These are the activations of a small neural network, seen along a few directions. Each row is one input.
Each table varies a few parts of the input and shows all the possible inputs, shuffled.
Descriptions start from the smaller parts, as in this example, which fits no table here: values(3) and (point or line(11) or (ring(5) and line(6))).
Shared parts are said once, and a part with two or three values counts as separate values.

Table:
row 1: [  8 -42 -47 -10 -12  14 -25  13  -4  14  22  54  18]
row 2: [ 36   9  34  -2  24 -50 -46  19  32 -63  10  -4  20]
row 3: [-13  55  47  39 -23  45  43  11  -2  -1 -32 -23 -11]
row 4: [ -7  45  43  35 -42  43   8  17   2 -14 -33   1 -27]
row 5: [  4 -30 -25   5 -37  16 -38   4 -13   7   1  63 -13]
row 6: [-28  18  22  48 -21  10  52 -20 -43  33 -25   8 -34]
row 7: [  4  54  86  30  18 -42  21  -4  -7 -52 -12 -50 -22]
row 8: [ 23 -24   7   2  29 -90 -34 -11  -6 -26  19  16  -5]
row 9: [ 22 -47 -19 -22  48 -78 -29  -3   0 -26  47  16  35]
row 10: [-14   8  -2  -9 -63  29 -49 -12  -6  -1 -27  32 -63]
row 11: [-37  41  21  14 -30  30  34 -30 -19  36 -42 -35 -56]
row 12: [-24  10  16  41 -41   9  18 -11 -40  20 -27  26 -49]
row 13: [  1 -41 -62 -51  16  31 -11   2  22  34  28  -3  45]
row 14: [-35  22  -8   4  10  34  73 -22 -12  53 -22 -56 -15]
row 15: [  9  18  38  -6   1 -78 -47 -27  -2 -34 -19 -20 -60]
row 16: [ 20  -9 -24 -10 -13  45 -34  40  31 -19  18  32  40]
row 17: [-25   3  -6  33  14  14  81 -12 -34  49 -10 -15   3]
row 18: [  3 -50 -51 -18  20  14  11   5  -2  34  36  26  52]
row 19: [-11  21  57  35  24 -82  34 -33 -49 -18  -5 -28 -46]
row 20: [ -4 -29 -56 -45  24  34  28  -5  19  46  19 -24  44]
row 21: [ -2 -37 -45  -9  27  15  43   2  -5  43  28  13  50]
row 22: [ 14 -18 -29 -21  18  46   0  33  32   0  31   3  73]
row 23: [ 10   2  36  27   9 -89 -17 -22 -27 -29  -5   4 -40]
row 24: [ 33 -16   5 -25  43 -41 -42  27  35 -61  38  -5  57]
row 25: [ 27  37  64  21   4 -49 -29  12  14 -65 -12 -11 -13]
row 26: [ 11  -6 -20 -16  25  49  30  29  31  11  22 -12  72]
row 27: [  8 -33 -55 -40 -19  29 -48   7  19  14  14  30   6]
row 28: [  1  11 -13  -2  30  50  56  28  21  16   5 -30  65]
row 29: [  4  27  23  20 -54  44 -32  22  11 -32 -21  36 -22]
row 30: [-31  27  17   9 -52  28  -4 -20 -17  19 -41 -10 -72]
row 31: [ 18   5  -1   3 -36  46 -44  32  24 -26  -3  42   9]
row 32: [ 20 -39 -27 -57  44 -68 -58  -8  24 -33  36 -14  25]
row 33: [-10  38  22  26  11  51  71  17   5  13 -17 -42  27]
row 34: [ -9  -3  -1  22 -53  13 -26  -5 -26   3 -17  60 -43]
row 35: [-18  39  60   6  17 -72  13 -42 -26 -20 -17 -65 -67]
row 36: [-13 -23 -37   6  34  14  68  -1 -17  50  13  -2  40]
row 37: [ 21 -14   5 -30  21 -80 -64 -20  18 -34   6 -13 -23]
row 38: [-18  -5 -46 -27  30  33  56  -7   7  56  -1 -40  32]
row 39: [  1 -21 -28 -25 -45  33 -63  -2   8   3  -8  39 -32]
What do these inputs look like to the network?
> values(3) and (line(4) or ring(9))
Change only the line(4) part in row 7. List by row number the other rows that result.
> row 2, row 24, row 25
Change only the values(3) part in row 10. List by row number the other rows that result.
> row 29, row 34
Change only the ring(9) part in row 29. List by row number the other rows that result.
> row 3, row 4, row 16, row 22, row 26, row 28, row 31, row 33

Table:
row 40: [-21   7 -21   0 -29  75  32   1   1  42 -13   5   1]
row 41: [-24   7  -9   3   5  49  59  -8  -4  49  -5 -26  19]
row 42: [  5 -32 -49 -13  -6  50  -7  20  15  29  16  29  47]
row 43: [  1  34  43  25 -27 -27 -28  -3 -14 -36 -27   1 -60]
row 44: [ 22 -14  18 -13  -6 -50 -65  -7  13 -36   5  20 -19]
row 45: [ -1  35  48  24   3 -50   2  -9 -16 -34 -20 -27 -43]
row 46: [  5 -23 -49 -15  33  26  28  21  12  27  19  -5  58]
row 47: [ 23  -8  23  -9  23 -74 -33 -12  10 -31  14 -10  -3]
row 48: [ 19 -38 -27 -35   3  -2 -52  12  21 -21  32  33  33]
row 49: [ 20 -28 -31 -33  41 -28 -17  12  17 -21  38   2  43]
row 50: [-28  32  30  33  -5   4  54 -17 -28  16 -26 -25 -29]
row 51: [-21  29  24  33 -36  27  25 -10 -28  15 -33   4 -48]
What do these inputs look like to the network?
> values(2) and ring(6)
Changing only the values(2) part turns row 45 into row 43. The same change can be made to row 50. Which row results?
> row 51

Table:
row 52: [ -1  -6 -36 -20  -6  70   8  20  25  26   4   1  38]
row 53: [ -8   3   6   4 -16 -13 -14 -16 -12   3 -10   7 -35]
row 54: [  0 -38 -49 -21  18  12   8   4  -1  22  28  19  38]
row 55: [ -3  -3   7  -1 -19 -16 -29 -11  -7  -8  -7  10 -31]
row 56: [  6   5  14  -1 -10 -26 -33  -5  -1 -26  -6   4 -29]
row 57: [  9 -36 -43 -28  12  20  -5   9  13  18  25  21  42]
row 58: [ 15  11  19   6  -2 -14 -22  11  11 -29  -2   5  -1]
row 59: [ -1  20  32  22   9  -9  21   4  -5 -13  -6 -16   1]
row 60: [-12  27  29  17  -1  -9  24 -14 -13   1 -19 -25 -27]
row 61: [  2 -19 -36 -15   1  46   0  22  16  13  20  15  47]
row 62: [ -1 -12 -35 -17  -6  59   7  22  22  16   9   9  40]
row 63: [-13   7  10  11 -13 -10   8 -17 -21  12 -12  -4 -36]
row 64: [ 10  18  31  14   4 -17  -1   6   4 -26  -1  -7   0]
row 65: [ -6  -1  -1  12 -10   2  13  -6 -16  15  -8   7 -15]
row 66: [ -8  23  22  23   3   7  35   0  -9   3 -13 -19  -4]
row 67: [  3  22  38   9   1 -30  -7  -8  -2 -27  -8 -17 -23]
row 68: [  8  17  28   1  -5 -27 -28  -2   2 -32  -9  -6 -25]
row 69: [  3 -12  -7  -2 -15  -3 -27   0  -1  -2  -1  23  -6]
row 70: [ -5  22  38  16   5 -23  12  -7  -9 -16 -11 -23 -22]
row 71: [ -2  -7  -9   4 -12   0 -10  -3  -5   8  -5  19 -13]
row 72: [ 13  -4   2   0  -7 -13 -31   9   7 -22   1  16  -3]
row 73: [-18  17  16  13  -8  -7  24 -20 -18  14 -19 -19 -35]
row 74: [ 10 -28 -39 -20   7  32  -3  14  17  17  22  18  44]
row 75: [ 13 -41 -45 -40  73 -37  20  -3  18  17  45 -29  70]
row 76: [-14  14   8  15  -4   6  32 -11 -15  17 -17 -10 -15]
What do these inputs look like to the network?
> point or line(6) or (values(2) and ring(9))
Change only the values(2) part in row 55. List by row number the other rows that result.
> row 69
Change only the ring(9) part in row 59. List by row number the other rows that result.
> row 58, row 64, row 65, row 66, row 69, row 71, row 72, row 76

Table:
row 77: [ -9 -27 -35 -34 -10   7 -43  -1   4  -3  12  16   0]
row 78: [  7 -26 -30 -27  -7   4 -38   3  17   4  12  17  -2]
row 79: [ 19 -24 -23 -21  -3  -2 -33   3  25   6   7  23  15]
row 80: [-13 -17 -12 -22  60 -17  71 -12 -10  25  31 -40  44]
row 81: [ -7 -10 -33 -14 -17  47   8  -2   2  34   0  -1  -2]
row 82: [ -2  -8 -21  11  -9  39  26  18   4  19   1  16  34]
row 83: [-13  19  27  25 -24  19  13  -7 -12   6 -12   7 -20]
row 84: [  9  13  15  -5  16 -37 -19  -5  13 -25  -4 -26  -3]
row 85: [ -2   0   7   6 -11 -40 -22 -19 -17 -16  -4  13 -35]
row 86: [ 15 -22 -21 -14   6   1 -30  11  15  -5   7  29  25]
row 87: [ 11   3   8   3  12 -49 -10 -12   2 -22 -10 -12 -17]
row 88: [  3  -1 -28  -9 -15  41  14   2  10  38  -3   7  12]
row 89: [  0  -4  17   6 -21 -24 -23  -8 -22 -28   1  14 -31]
row 90: [ 10   2  10   9   5 -51 -14 -12 -12 -10 -10   7 -30]
row 91: [ 12  11  25  -4  -7  -8 -25   7   0 -36   5   6 -11]
row 92: [ -3  27  23   8   2  11  23   8   9   0 -15 -33   2]
row 93: [ -7  27  28   7  -4  29  16   7   8  -8 -10 -15  -3]
row 94: [-11  30  15   8  10  -1  26  -1   4   6 -19 -38  -8]
row 95: [ 10  13  29  -7   2  -9 -27   9  15 -32   6  -5  -1]
row 96: [ 17 -24 -18   0   1  -5 -22  21  16 -10  16  31  31]
row 97: [ 19 -19 -21   0  17  -3 -16  24  15 -17  21  19  40]
row 98: [-24  13  13  26 -17  -5  14 -20 -25  22 -18   3 -38]
row 99: [ -4  -7 -25  -2  -2  45  17  10   3  25  -6  14  23]
row 100: [ 14  10  24  -3  11 -24 -22   6  15 -28   1 -22   5]
row 101: [  0  -2 -24   7   9  40  33  27   3  11  13   6  38]
row 102: [-20   8  23  25 -26  11  13 -10 -32   9 -13   6 -34]
row 103: [  5   5  26   6 -17 -16 -25  -2  -2 -27   4  17 -19]
row 104: [-24 -14 -36 -23 -19  49   4  -8  -6  28  -1   3  -1]
row 105: [ 12 -31 -12 -18  65 -54  14 -15  -4   6  46 -30  52]
row 106: [-10  12  15  25  -1 -13  28 -13 -21  24 -25  -4 -34]
row 107: [-11  19   9  20   8 -13  33 -12  -7  13 -25 -25 -23]
row 108: [ -5  26  25  13 -14  28  15   4  -8  -9 -12  -4 -10]
What do these inputs look like to the network?
> values(2) and (point or line(6) or ring(9))
Changing only the values(2) part turns row 103 into row 83. The same change can be made to row 85. Which row results?
> row 98
Change only the values(2) part in row 80. List by row number the other rows that result.
> row 105

Table:
row 109: [ 12  53  84  34   6 -50  -9   4   2 -66 -18 -31 -25]
row 110: [ 18  -8 -14  -3  29  17  16  30  23  -8  24  -1  65]
row 111: [ 11 -41 -35 -41  31 -53 -34 -15   7   0  28  -2  13]
row 112: [-18 -20 -22  -1  16  -9  36 -21 -26  39   9  -5   0]
row 113: [-16  41  19  14   6  45  61   7   6  14 -20 -45  10]
row 114: [  4  33  57  29 -52 -24 -52  -7 -13 -44 -31  23 -75]
row 115: [  1 -41 -37 -14  27 -31   9 -14 -13  25  25  14  21]
row 116: [  7 -28 -36  -6 -23  37 -26  18   7   8   8  52  19]
row 117: [ 29 -10 -10 -34  35 -10 -32  25  43 -35  29 -13  54]
row 118: [ -2  15  50  23   6 -91 -14 -32 -31 -26 -14 -14 -65]
row 119: [-25  22  -1  14 -47  62  18  -6  -9  33 -33   3 -35]
row 120: [  1  12   2   9  18  40  46  23  12   7   6 -20  45]
row 121: [-30   7  -3   6   3  -1  50 -35 -29  46 -18 -28 -31]
row 122: [-11  -6 -20   7 -38  58   0  10  -5  25  -9  32  -5]
row 123: [ 17 -27 -33 -36 -19  12 -69  12  26 -19  15  35   9]
Changing only one part turns row 117 into row 123. The same change can be made to row 110. Which row results?
> row 116
What do these inputs look like to the network?
> values(3) and (point or line(4))
List by row number the other rows that have the values(3) part in common with row 111.
> row 112, row 115, row 118, row 121

Table:
row 124: [ -9  14  19  20 -72  13 -51  -6 -16 -12 -33  46 -73]
row 125: [-20  -8 -33   3 -60  89 -11   8  -5  40 -15  43 -15]
row 126: [ 18   5  28  -5  17 -55 -28  -6   9 -37   6 -11  -8]
row 127: [ 16 -35 -40 -26 -47  31 -81  16  14 -11  11  66  -2]
row 128: [  8 -16 -32 -20  17  36   6  20  24   7  19   7  55]
row 129: [  3 -28 -45 -29  24  18  13  10  18  22  21  -4  45]
row 130: [  8  -9   8 -14  21 -65 -30 -16  -4 -20   6 -12 -22]
row 131: [ 12 -43 -27 -15  32 -47 -11  -3  -3  -2  37  15  29]
row 132: [  4  37  55  33 -12 -19  -4   5  -3 -34 -23 -13 -27]
row 133: [ 17 -26 -21 -32  27 -27 -28   4  15 -13  28  -3  30]
row 134: [-12  12  -2   4  -1  53  39   9   3  19  -4 -10  22]
row 135: [ 12  -3  18 -14  15 -57 -35 -13   2 -30   5 -12 -16]
row 136: [ -4  26  37  14   1 -40  -2 -17 -13 -15 -18 -24 -44]
row 137: [  5 -35 -65 -21 -44  74 -41  20  17  29   6  61  18]
row 138: [-17 -11 -20   9  12  23  59 -10 -22  47   5  -7  16]
row 139: [ 12 -12  -1  -9 -58   2 -85   0   1 -30 -11  59 -48]
row 140: [-20  -4 -24  -3   9  31  50 -10  -8  45  -2 -22   9]
row 141: [-10   9  -4   2  11  40  51   1   2  33  -3 -23  24]
row 142: [-20  28  18  14  -3   9  35 -14 -17  15 -22 -29 -28]
row 143: [ 18   9  26  -2   5 -36 -40   5  11 -47   2   4 -11]
row 144: [-16  36  28  24 -17  24  31  -1 -10  -1 -24 -16 -21]
row 145: [ -9  20  27  15   2 -48   4 -25 -19  -3 -17 -23 -50]
row 146: [ 10 -15  13   2  24 -73 -18 -15 -17 -21  11   8 -15]
row 147: [ 24  12  33   6   6 -35 -37  16  14 -52   1   2  -3]
row 148: [ -7  15   4  16  -2  54  43  19   5  17  -6 -13  29]
row 149: [ -1  35  47  24 -13 -21  -6  -5  -5 -31 -21 -10 -36]
row 150: [  1 -41 -52 -14  29   1  27   1  -1  34  27  11  47]
row 151: [-25  14   2  20 -75  56 -16  -5 -17  18 -34  38 -55]
row 152: [ -2 -34 -54 -28  27  11  16   4  13  32  19  -3  41]
row 153: [ 21 -14 -12 -20  17  -8 -34  19  24 -28  27  11  35]
row 154: [ 10 -34 -32 -31  29 -36 -22  -3  10  -3  30  -2  23]
row 155: [-21  16  15  27   1  -5  50 -19 -35  24 -16 -12 -26]
row 156: [-15  33  31  22  -5  10  41 -11 -12  10 -22 -28 -18]
row 157: [ 27 -10  -3 -11  17  -7 -32  28  27 -34  24   8  43]
row 158: [ 13 -11 -28 -11  16  36  12  31  27   3  18   5  57]
row 159: [-12  38  38  33 -17  26  31   8  -7  -5 -26 -18 -11]
row 160: [-25  22  11  15  -4   0  40 -23 -23  24 -21 -29 -31]
row 161: [ -6  12  36  29   5 -55  13 -25 -33  -7 -12  -4 -40]
row 162: [-15   3 -14  -4   9  38  44  -2  -4  35  -1 -22  16]
row 163: [ -1  32  50  22   0 -36   5 -14  -5 -20 -19 -24 -34]
row 164: [  8 -19 -31 -22  28  22  19  11  22  18  20  -6  56]
row 165: [ 22 -18  -8 -23  31 -24 -23   8  22 -18  29  -3  39]
What do these inputs look like to the network?
> ring(6) and (point or line(6))
Changing only the ring(6) part turns row 130 into row 160. The same change can be made to row 147. Which row results?
> row 159
Changing only the ring(6) part turns row 161 into row 138. The same change can be made to row 136. Which row results?
> row 162
Start at row 137 and move only the ring(6) part, one step at a time. The first step leads to row 125. Which rows follow, in order?
> row 151, row 124, row 139, row 127
List by row number the other rows that have the ring(6) part in common with row 150.
> row 128, row 129, row 137, row 152, row 158, row 164
List by row number the other rows that have the ring(6) part in common with row 165.
> row 127, row 131, row 133, row 153, row 154, row 157
